A small network was shown many inputs. Here are its activations along a few directions, one row for each input.
Each table varies a few parts of the input and shows all the possible inputs, shuffled.
A made-up example of a description, with smaller parts first: line(6) and (point or ring(11) or (values(3) and ring(8))).
Shared parts are said once, and a part with two or three values counts as separate values.

Other details of the inputs shift rows strongly along three fixed directions, in all tables alike. That doesn't count.
These rows show it; all are for the same input, with only those details redrawn:
[-78  -4 -30   3 -18 -29  14  14   8  27  29]
[-24 -20  67  42  13  -1  30 -86 -94 -42  54]
[-28 -19  62  41  14  -2  29 -82 -91 -42  55]
[-87 -10  20 -18 -51 -36   6  50 -22   7 -13]
[ 38 -10  20 -46  19  32 -26 -19   2  42   9]
[ 47  -9  21 -43  27  39 -25 -30  -1  41  15]
[ 46  -9  20 -43  28  38 -25 -29  -1  39  15]
[-25  -1 -64  17  34   4  10 -47  31  49  72]

A family of inputs:
R1: [-53  22 -29  38   0 -40  14  42  32   9  -4]
R2: [-21  -1  19  37 -13 -32  24 -63 -63 -82  26]
R3: [-50   5 -33 -47 -49 -47   0  68  43   7 -41]
R4: [ 61 -25   4  -6  27  60 -22 -14  20   7  -8]
R5: [ 60   6   4 -19  39  24 -19 -10  14  15 -15]
R6: [ -3  23 -60  46  52  -7   7 -12  51  26  37]
R7: [ 67   4   1 -21  16   7 -27 -22   8  13  -9]
R8: [ 65  16   2   1  34  13 -31   6   8  25 -10]
R9: [ -4  20 -83  33  33 -15  -1 -19  38  18  31]
R10: [-68  17 -38  28 -46   6  30  32  17  11   8]
R11: [-13 -35  55  62  12   6  34 -55 -71 -76  28]
R12: [  0  -4  30 -45 -49 -33 -14  35 -25 -26 -50]
R13: [-17   1  60  50  -3  10  54 -61 -83 -56  37]
R14: [ 54 -23  -1 -14  33  47 -16 -10  19   2   4]
R15: [ 16 -21  16 -13 -21  40 -21  50  13  -5 -42]
R16: [ 22   6  17 -22  -9 -15 -21  38 -12   6 -44]
R17: [-52  17 -54  19 -28 -49   5  22  26  -9   0]
R18: [  8  21  43 -11 -25 -16 -26  62 -17 -19 -57]
R19: [ -8   9  57 -31 -52  20   4  51 -28  -5 -42]
R20: [-12  -8  35  34   2 -22  35 -77 -51 -67  25]
R21: [-75  -3 -30   2 -16 -25  13  12   7  28  31]
R22: [ -7  19 -59  39   9  41  24 -33  37  32  46]
R23: [-69 -21 -48  32 -24  -7  17  41  31 -11   1]
R24: [ 22   7  20 -26   6  -1 -15  31   7   7 -43]
R25: [ 12  -9  77 -39 -31   0  10  50 -22 -20 -55]
R26: [-89  -4 -38   2 -20 -30  12  20  10  30  32]
R27: [ 63  -3  -6 -41   8   6 -28 -26  12  10 -12]
R28: [ 66   9  15 -27  24  51   3 -23   7  27   7]
R29: [ -5  11 -75  16  30 -13   9 -26  58  19  36]
R30: [-64 -15 -39  41 -26  -2  14  46  30  -9  -5]
R31: [ 21  12   2 -25 -19 -13 -23  17   6 -11 -31]
R32: [ 54  12  13 -28   7  58  -6  -9  10  29  -3]
R33: [ -1  14 -97  14  19 -18   0 -49  51  11  46]
R34: [ -3  -9  63 -39 -38  -5  10  62 -13 -16 -55]
R35: [  6  23 -71  56  44 -17  -1 -20  39  34  43]
R36: [ 63   3  10 -31  25  17 -20 -19  25  13 -17]
R37: [ 65   7  -7 -12  35  16 -27 -13   1  18  -8]
R38: [-11 -35  56  53  17  -5  44 -53 -65 -73  26]
R39: [ 62   4  -8 -25  16   6 -27 -13  11  14  -8]
R40: [ -5 -28  57 -36 -29  -1   1  59 -16 -27 -55]
R41: [ 24  13   3 -22  -7  -5 -26  32   1   0 -41]
R42: [-70  23   0  27 -48 -58  -4  78   2 -17 -45]
- The inputs of R39 and R7 match in every part but one. If R15 is changed in the same way as R39 into R7, which row does it become? => R30
- What is each input in this table made of? => values(2) and (point or line(8) or (values(3) and line(4)))
- Change only the line(8) part in R13. List by row number the other rows that result. => R10, R14, R15, R19, R23, R34, R40
- Change only the line(4) part in R36. List by row number the other rows that result. => R1, R20, R24

A family of inputs:
R43: [-15   5   2 -51 -37  -7 -12  76  33  29 -49]
R44: [  5   1  57  17 -13 -13  12 -11 -55 -53 -20]
R45: [-36   1 -32   9 -20 -22   8  17  15  -5   1]
R46: [-13   9 -38  36  15 -18  21 -27  12 -11  30]
R47: [-21  -4 -33  25  19  -5  24 -33   7   2  43]
R48: [ 36  -9  51 -61 -22  32 -28  33  -6  14 -46]
R49: [ 35   5 -21  -3  15  21 -14 -11  20  11   2]
R50: [ -9   6 -31  43  26  -4  11 -31   2   1  38]
R51: [-36   7  40 -16 -35 -39   5  10 -42 -18 -13]
R52: [-14  -8  41   9 -20 -19   3   6 -41 -42 -22]
R53: [-61  -9  34 -12 -51 -31  10  58 -21 -17 -36]
R54: [-47  12 -32  10 -22 -32  12  41  20   7  -8]
R55: [ -9   6 -37  42  22  -9  10 -27   8  -8  30]
R56: [-46   7 -27  10 -17 -20  17  28  18   9   2]
R57: [ 22   0 -15 -18  16  17  -4  -8  24  24   8]
R58: [-12  -6 -18 -44 -18  -2 -16  57  39  38 -27]
R59: [ 83  -8  45 -26  27  32 -27 -28 -17 -11 -19]
R60: [-27  -5 -23  24  12  -2  15 -23   4   4  35]
R61: [  1  -7 -16 -36 -10  16 -13  25  27  32  -9]
R62: [ 16   5 -23 -23  -7   8 -17  23  31  18 -18]
R63: [ 24  -1 -11 -11  19  21  -7  -6  22  25   8]
R64: [-60   7 -30  -9 -29 -46  -2  28  10  18   0]
R65: [ 43   2   2  -8  19  14 -18  -2  11   4 -12]
R66: [ 31   6 -18  -5  16  23 -13  -9  16  21   7]
R67: [ 26   4 -22  -3  20  31  -6 -18  22  26  18]
R68: [-24  -1 -22  24   2   4  18 -20   3   4  31]
R69: [-14   5 -27  37  18 -11  12 -17   3  -2  28]
R70: [ -4  -5  42  24   2   3  14 -22 -43 -29   7]
R71: [-29 -16  54   2 -23  -9  11   5 -51 -33 -11]
R72: [ 43   1   2 -11  18  12 -17  -6  11   4 -10]
R73: [ 41   6 -27  -6  28   9  -7 -24  27  10   9]
R74: [ 14  -5  44  29   8  -1   7 -38 -50 -48   3]
R75: [ 61  -6  49 -30  16  41 -22 -14 -15   7 -15]
R76: [ -2  -4  38  30   7   7  13 -32 -44 -29  15]
- What is each input in this table made of? => values(2) or (line(4) and line(8))
- Change only the line(8) part in R62. List by row number the other rows that result. => R45, R48, R49, R61, R66, R67, R68

A family of inputs:
R77: [-37  13 -17  -7 -37 -27   8  33  25 -14 -24]
R78: [-21   4 -24  -9 -16   5  15  41  36  21 -10]
R79: [-12 -22  51 -14 -23  -7  10 -14 -55 -36  -7]
R80: [ 65 -11 -16 -14  36  24 -18 -22  16   6   1]
R81: [  1  16 -29  14  12   4 -14  26  28  28  -2]
R82: [-41  14 -49  61   8  -5  40 -29  -2   0  55]
R83: [ 18  -8 -52 -16  10  33  -4  12  51  37  10]
R84: [-20   3  60   7 -20   3   5  -7 -58 -16  -1]
R85: [ 29  18 -25  51  33  10  13 -90 -14 -23  53]
R86: [ 32 -19  32 -26  10  40 -16 -19 -12   9   1]
R87: [-34  -8  20   5 -45 -22   9  11 -26 -51 -24]
R88: [ -8   8 -14  40  24  -8  28 -73 -33  -8  62]
R89: [-43 -18  27   4 -23 -35   1  16 -31 -30 -13]
R90: [-14   1   1   9  -1  -4  -2  33  18   3 -18]
R91: [-14   7 -53 -29   2 -10   2  14  54  46  12]
R92: [ 79  -3  33  -2  43  24  -7 -45 -18 -18   0]
R93: [ -2 -13  10   2  -1   9 -11  26   3  -5 -20]
R94: [-44   8  28  11 -25 -45   0  22 -37 -18 -13]
R95: [ 72  -9  75 -74   2  53 -38  16  -3  26 -46]
R96: [ -5   4 -30 -11  17 -16 -10   8  37  28   5]
R97: [ -2  16 -30  -6  -7 -24  -8  40  20  15 -20]
- What is each input in this table made of? => values(3) and (point or ring(6))
- The inputs of R95 and R84 match in every part but the values(3) part. If R92 is changed in the same way as R95 into R84, which row does it become? => R97
- Change only the values(3) part in R81. List by row number the other rows that result. => R90, R93
- Which other rows agree with R93 in the values(3) part? List them by row number. => R79, R80, R83, R86, R87, R89

A family of inputs:
R98: [ 32   6  28  18   9   1  -3 -29 -33 -31  -4]
R99: [ 54  -4   7 -25  32  65 -16 -27  14  45  22]
R100: [ -4  -5  31  -6 -26   0   2  26 -14 -25 -31]
R101: [-60  13 -37  38 -21 -39  22  24  11 -13   4]
R102: [-19  13 -18 -21 -29 -28 -20  75  31  15 -49]
R103: [  9  -4  10 -11   8   3  -2  -9  -4   7   4]
R104: [ 65   8 -35   5  48  37  -8 -39  35  20  24]
R105: [-34   3 -24  44  17 -31  20 -46 -17 -13  47]
R106: [-16   5  -6 -24 -12 -19 -10  31  12  17 -15]
R107: [ 19 -11  54   7  -4  11  -1   0 -35 -37 -23]
R108: [ -2 -13  55 -16 -22   2   6  -8 -42 -30 -14]
R109: [-30   0 -36 -22  -6  16  -6  47  49  62   4]
R110: [-11 -11  25 -22 -18  -4  -3  16 -10  -4 -18]
R111: [-56   5 -11  37 -11 -36  29 -25 -25 -23  32]
R112: [-30  -2  -4  31   3 -15  30 -43 -26 -21  39]
R113: [ 60 -11 -30  -5  49  43 -14 -45  29  23  29]
R114: [-40  14 -76  16   6 -31   9 -13  37  28  39]
R115: [ 24 -17  57 -12 -12  20  -1 -14 -44 -37 -19]
R116: [  9   1   9   6   1   2  -1  15   0  -8 -17]
R117: [ 26  10   1 -39 -11   2 -32  64  33  24 -53]
- What is each input in this table made of? => values(2) and (point or line(9))
- The inputs of R104 and R116 match in every part but the values(2) part. If R101 is changed in the same way as R104 into R116, which row does it become? => R117
